[[ 87  26 100 146  30  31]
 [ 27  66 163  75 227 102]
 [ 24  36 197 117  86  44]
 [ 84 191  92 150   8 137]
 [ 21 165 185  88 113 173]
 [ 23  49 188  81 185 105]
 [ 87  30 100 158  21  32]
 [ 26  79 190 164  21  64]
 [ 42 219 129 127  24 174]
 [180  44  63  70 222  73]
 [ 54 196 105 151  12 144]
 [ 74  26 110 148  30  31]
 [177 105  66 142   8  80]
 [ 43  25 105 127  62  33]
 [226 104  60  71 160 132]]
What is the bottom-right entry? 132
The 3rd entry on the main diagonal: 197
What is the largest entry in the last column? 174
The entry directly below 151 is 148
What is the entry just right of 74? 26
The entry just left of the largest entry is 75
What is the entry directly below 62? 160
The third entry in reading order is 100
What is the entry directly below 49? 30
What is the entry just right of the largest entry? 102
What is the top-right entry? 31
What is the first entry, reading row by row? 87
What is the 2nd entry on the main diagonal? 66
The entry just right of 75 is 227
The entry directly above 173 -> 137
What is the entry just left of 188? 49
The entry just left of 64 -> 21
The fifth entry, reading row by row -> 30
What is the smallest entry in the last row? 60
What is the entry directly below 148? 142
The entry in the bottom-left corner -> 226
The third largest entry: 222
What is the entry directly above 71? 127
What is the 3rd entry on the diagonal from the top-right corner? 117
The entry directly above 60: 105
What is the smallest entry in the first row? 26
The third entry from the end, reading row by row is 71
What is the entry directly below 164? 127
What is the entry directly above 64? 32
The entry directly below 25 -> 104

grid =
[[ 4.10 -0.64  4.53 -1.85  3.88  1.46  4.35  5.23  2.30  1.15  2.40 -2.37
   2.59]
 [ 3.76 -2.58  4.47  5.67  5.00  3.65  2.76  5.24  4.90  2.26  4.23 -3.83
   3.63]
 [ 0.21  0.48  4.45  4.46  5.69  4.99 -1.41  3.02  4.94 -0.10  4.59 -4.64
  -3.09]
 [-3.77 -5.35 -0.65  2.51 -0.57 -2.99 -3.74  0.72  0.60  4.77 -0.20  1.76
   5.19]
 [-4.62 -3.90  2.51  5.39  2.04  1.37 -4.75  2.00  2.75  5.02  2.66 -2.28
   1.84]
 [ 4.06 -1.86  4.97 -1.47  3.51  0.82  4.71  4.27  4.95  2.23  3.84 -1.19
   3.24]
 [ 4.42  0.56  2.76 -5.14 -0.88 -1.82  4.95  3.89 -0.57  1.61 -1.01  1.06
   3.13]]
The first entry in reading order -> 4.10
The entry just left of 2.00 -> -4.75
Report the entry just left of -2.28.
2.66
Report the entry just right of -0.88.
-1.82
The entry just right of the largest entry: 4.99
The 5th entry in reading order: 3.88
The second smallest entry is -5.14
The entry just right of 5.39 is 2.04
Report the third largest entry.
5.39
Report the median entry.
2.30
Report the entry just right of 5.67.
5.00
Report the entry just left of 4.46.
4.45
The entry just left of 5.02 is 2.75
The entry just right of the smallest entry -> -0.65
Report the entry just left of the centre entry.
-2.99
Report the 2nd entry in reading order.
-0.64

Read these off the row that follows.
1) The 3rd entry from the end?
2) The 4th-last entry?
3) The 1st entry from the left?
4) The third entry from the left?
5) The entry just left of the largest entry?
6) The 5th entry?
7) The last entry?
8) The 4th entry?
[-3.73 -6.75  5.75 -3.44  4.17 -5.31 -4.12  0.46  4.49  3.94  3.99 -0.07
 -4.00 -2.53]
1) -0.07
2) 3.99
3) -3.73
4) 5.75
5) -6.75
6) 4.17
7) -2.53
8) -3.44
